Each row below holds a small network's activations on one input, seen along a few directions.
Each table varies a few parts of the input and shows all the possible inputs, shuffled.
A made-up example of a description, with smaller parts first: one of 3 separate values, together with either a single point or one of 9 places along a line or (one of 4 places along a line, together with one of 8 places around a ring).
Shared parts are said once, and a part with two or three values counts as separate values.

Rows:
R1: [ -6  22  22  50  37  -6  -4  27 -12  29  19  -9 -11  -6  14 -12 -19  27
   2]
R2: [ -3  14 -21  17  28  -9  -9  -9 -58  42  46 -26 -19   7   9   9 -33   9
   6]
R3: [ -8  -1  20  40  28   3 -12 -10   8  12  -8  15 -11 -32  37  15 -38 -11
 -31]
R4: [ 71  13  22 -30  79  -5  74   7  -2 -13  53  41  21 -15  28   6   9 -26
 -39]
R5: [ 75   5  48  -1 -41 -16 -11   2  16  43 -22  10 -17  11  40  19 -32  19
  -3]
R6: [-17  13 -26 -22 -46   8 -10  -8  27 -34 -37  18  21  10 -38  -2  22  -9
  -8]
R7: [-54 -10 -15   5  -2  18   6  31   1 -26   1 -34  13  -2 -32 -28  45  14
  34]
R8: [ 33  30   6  19 -13 -18 -19 -18   8  11 -12  36  -6  10  20  35 -45   3
 -36]
R9: [-50  -4 -58 -16  -3   2 -13 -11 -35  -8  26 -47   9   0 -42 -11  46  -8
  51]
R10: [-58 -43 -15 -13  -7  27   5  -5  19 -44 -22  -6   4 -20 -21 -15  14 -22
  -8]
R11: [ 17 -37  17 -49 -60  -4  -7  -5  28 -13 -43   0  -4  37 -13 -17  32   3
  32]
Question: Describe the family of inputs behind these rows.
Answer: either a single point or (one of 2 separate values, together with one of 5 places along a line)
Question: Start at R11 and move only the place on the line of 5, one step at a time. The first step leads to R6. Which rows follow, in order?
Answer: R10, R7, R9

Rows:
R12: [-36 -33 -20 -30 -43   1 -30  -8 -54  25   9 -42  -2  27 -28 -22   9   2
  38]
R13: [ 93  34  14 -11  50 -21  41 -22  18   2  18  50   7 -11  43  41 -22 -25
 -46]
R14: [-39   5 -27   9  29  15   6  10 -42   4  39 -41  27 -33   5   5  38 -17
  31]
R15: [ 97  29  32 -26  -5 -14  19 -31  47   9 -31  81   9   0  35  27 -29 -28
 -67]
R16: [  9 -41  16 -69 -43   8  14  -7  31 -32 -39  17  21   9 -19 -22  44 -28
   9]
R17: [  7 -40   0 -33 -83   2 -24  -2  24  11 -45 -39 -22  14 -18 -12  16  23
  47]
R18: [ 74  12  74  16  22 -23   9  14  24  16  -3  58   6  -1  59  19 -32  10
 -47]
R19: [ 79  64   5   9  58  -9  29  -7 -28  49  44  13   3 -26  49  34 -27  -7
 -24]
R20: [  2 -40  -5 -49  10   7  35  -1   3 -41  17 -15  14  -1 -11 -10  56 -26
  28]
R21: [ 16  -9  -8 -32 -86 -11 -24  13  30   0 -39 -21 -14  47 -46 -22  35  45
  56]
R22: [-58  25 -37  32  64  20  15  10 -29   2  22 -26   9 -13   1  -6  18  -6
  15]
R23: [-37   2 -16  27 -40   7 -36  -9  39  -2 -64 -13 -31  14 -10   0 -17  27
  12]
R24: [-15 -19  -7   4 -75   2 -44  -9  26   1 -47 -27 -12  -8  -6  12   2  16
  28]
R25: [ 51  39  43  54  85 -16  26  32 -48  59  74  -5  -1 -25  67  25 -30  26
  -4]
R26: [ 17 -11   7 -68 -49   3  17   8  35 -45 -29  33  25  41 -43 -28  64  -2
  15]
R27: [-28  -4 -30 -30 -48  -4 -26   7 -49  11  19 -25   3  59 -50 -29  28  29
  45]
R28: [-54 -24 -20  20  56  18  35   6  26 -55  12   6   2 -38 -18 -10  -8 -23
 -36]
R29: [-60 -17 -30   7 -35  13 -42 -12 -49  15  14 -26   4   8 -14   6  -8  -3
  16]
R30: [-12 -23   6 -33 -37  16  -3 -11  31 -44 -38  28  27 -12  -4   6  31 -29
 -12]
R31: [ 34  21  46  53  20 -29 -28  15 -58  68  44   6 -22  14  47  18 -74  30
 -18]
R32: [ 68  14  55  33  78 -34  31  17  -1  12  46  33   5 -12  61  29 -25   7
 -25]
R33: [-39   1 -23   8  56   2  21  -8  18 -48  -5  17  11  -4  -4   0  24 -21
  -4]
R34: [-30  -3  -2  -8  -4  22   7 -14  43 -48 -55  41   8   9  -9  -9  10 -23
 -29]
R35: [-49 -22  -8  42 -40  18 -27   1  47  -9 -49 -26 -39 -23 -29 -15 -50  18
 -20]
R36: [-43 -24   4   5   0  24  10  -4  51 -53 -42  33   2 -30 -27 -25 -18 -27
 -57]
R37: [ -8  15 -26 -24  15   5  24  27 -39  -2  50 -39  23  19 -33 -31  71   9
  58]
R38: [-75   7 -33  32  -1   9 -42 -15 -40  10  -9 -15 -15  25 -21 -10 -24   5
   2]
R39: [ 96  36  25   6 -47 -27 -15 -24  41  51 -40  22 -34   4  36  37 -61  16
 -27]
R40: [-22 -23 -17 -15  20   9  15  -6   8 -48  19   5  23 -23   3  17  44 -27
  10]
R41: [ 72  16  69  53 -19 -38 -27  18  22  58 -10   4 -38   2  55  24 -62  47
  -6]
R42: [  9  -7 -13 -50   8 -12  36  14   8 -50  19  -1  27  31 -37 -20  74  -4
  37]
R43: [-68   2 -30  47  65  31  22  20 -23  -7  37 -37  -2 -50 -16 -20 -11 -11
 -16]
R44: [-18 -13 -19 -27  22   8  19  13 -44  14  40 -54  19 -14  -9 -22  54 -11
  53]
R45: [ 59  43   3   6  -7 -21 -24 -29 -35  61  18  30 -19  12  30  31 -69   2
 -36]
R46: [-92 -14 -31  42   2  17 -35  -2 -32   6   6 -24 -22 -13 -37 -20 -53   8
 -28]
Question: The inputs of R41 and R32 match in every part but one. If R17 is changed in the same way as R41 into R32, which row does it become?
Answer: R20
Question: Describe the family of inputs behind these rows.
Answer: one of 5 places around a ring, together with either one of 2 separate values or one of 5 places along a line
Question: Change only the choice among 2 separate values in R19. List by row number the other rows that result.
Answer: R25

Rows:
R47: [-95 -12 -37  46 -29  15 -55   3 -44  30  -2 -61 -29   0 -32 -18 -34  23
  27]
R48: [ 86  19  33 -20 -46 -28 -18 -12  10  37 -19  20 -11  22  27  24 -28  11
   0]
R49: [ 23  26   9  21  52  -2  25  -1   7  -6  14  28   3 -18  25  18 -20 -11
 -38]
R50: [ 32  23  14  23  57  -5  25   0  -9  16  35  13   6 -29  41  15 -10  -8
 -17]
R51: [ 55   1  34   0 -10 -16   2 -10  37   8 -22  30 -12  -2  33  15 -34  -1
 -27]
R52: [ 35  13  31  15  13  -9   2 -11  35  -5 -15  45  -2  -9  22  12 -31  -9
 -45]
R53: [-35 -29  -9 -15 -24  18  -6 -10  33 -43 -35  -1   4  -4 -29 -17  23 -14
   4]
R54: [-57  -9 -35 -12  25  15  14   8 -14 -31  18 -19  18  -9 -22 -20  46 -12
  19]
R55: [-30 -10 -27 -26  13  10  14  13 -54   0  46 -40  13  17 -24 -16  52   0
  47]
R56: [-15  22   2  80   9  -8 -47  -3 -40  74  14 -22 -44 -13  27  21 -90  35
 -17]
R57: [ 36  23  13  15  62 -16  21   5 -37  27  50   8  11  -8  39  24 -10  -6
  -7]
R58: [ 49  28  19  13  44 -16  20  19 -43  37  64   0  11   3  34   6  -3  12
   1]
R59: [-46  -6 -27 -14  24   9  12  15 -32 -16  33 -30  25   6 -28 -20  46  -4
  33]
R60: [ -3 -26  -1 -34 -69   7 -15  -5  27 -14 -51 -14  -6  26 -26  -9  30   5
  32]
R61: [ 25  10  17  16  29  -3  18  -2  24  -4   2  38   0 -24  26  18 -25 -12
 -50]
R62: [  9 -14  -8 -45 -86  -7 -22  -3  14  -5 -41 -17  -2  35 -44 -18  31  16
  39]
R63: [-28 -29 -13 -32 -44   7  -6  -6  32 -33 -45   2   0  17 -39 -23  21  -3
   7]
R64: [-55 -28 -25 -16  -5  19   6   3  19 -49 -16  -1  12 -13 -27 -16  28 -18
  -8]
R65: [ 74   8  41  -4 -32 -15  -4  -7  31  25 -29  28 -17  12  31  24 -25  12
  -6]
R66: [-57 -12 -31 -11  16  23  16   3   3 -48  -2  -7  19  -9 -33 -18  32 -14
   7]
Question: Describe the family of inputs behind these rows.
Answer: one of 2 separate values, together with either a single point or one of 9 places along a line
Question: The inputs of R66 and R49 match in every part but the choice among 2 separate values. If R59 is changed in the same way as R66 into R49, which row does it become?
Answer: R57

Rows:
R67: [-68 -30 -26   0   6  27   1  -5  10 -33 -17 -17   0 -20 -21 -17  19 -17
   5]
R68: [ 41  22  30  27  10 -17  -7  14 -26  48  25  -7  -8   2  35  14 -27  23
   5]
R69: [ 78   1  42 -10 -36 -24  -7 -16  46  11 -35  45 -15  15  29  23 -33   4
 -27]
R70: [ 18  19  11  35  46  -4   8 -10  14  10   6  21  -9 -37  32  20 -39 -11
 -40]
R71: [ 10  26  13  43  15 -14 -26  -8 -14  42   7  14 -19  -9  19  10 -62  10
 -33]
R72: [-18 -15 -30 -43 -11  10  14   3 -25 -13  19 -29  15  15 -31 -18  49  -7
  38]
R73: [-38 -13 -26  -5 -25   7 -11  14 -19   1   3 -52  -5  16 -30 -18  29  21
  52]
R74: [ 60  27  18  -7  22 -10  20   4 -31  27  38  13  13   6  39  27  -6  -1
  -7]
R75: [ 39  21  23  15  54  -9  32  10   7 -10  30  35  14 -14  32  21  -7  -7
 -32]
R76: [-44 -23 -15 -23  22  11  19   6   5 -46   6  -1  23  -5 -32 -28  51 -20
  13]
R77: [ -4 -22  -3 -43 -80   4 -17  -8  47 -30 -61   8   7  19 -39 -18  31  -3
  14]
R78: [-74 -13 -37  10 -23  19 -27  -4 -13  -6 -20 -29 -14  13 -34 -18  -5   9
  14]
Question: The inputs of R70 and R67 match in every part but one. If R75 is changed in the same way as R70 into R67, which row does it become?
Answer: R76
Question: Describe the family of inputs behind these rows.
Answer: one of 2 separate values, together with either a single point or one of 5 places around a ring
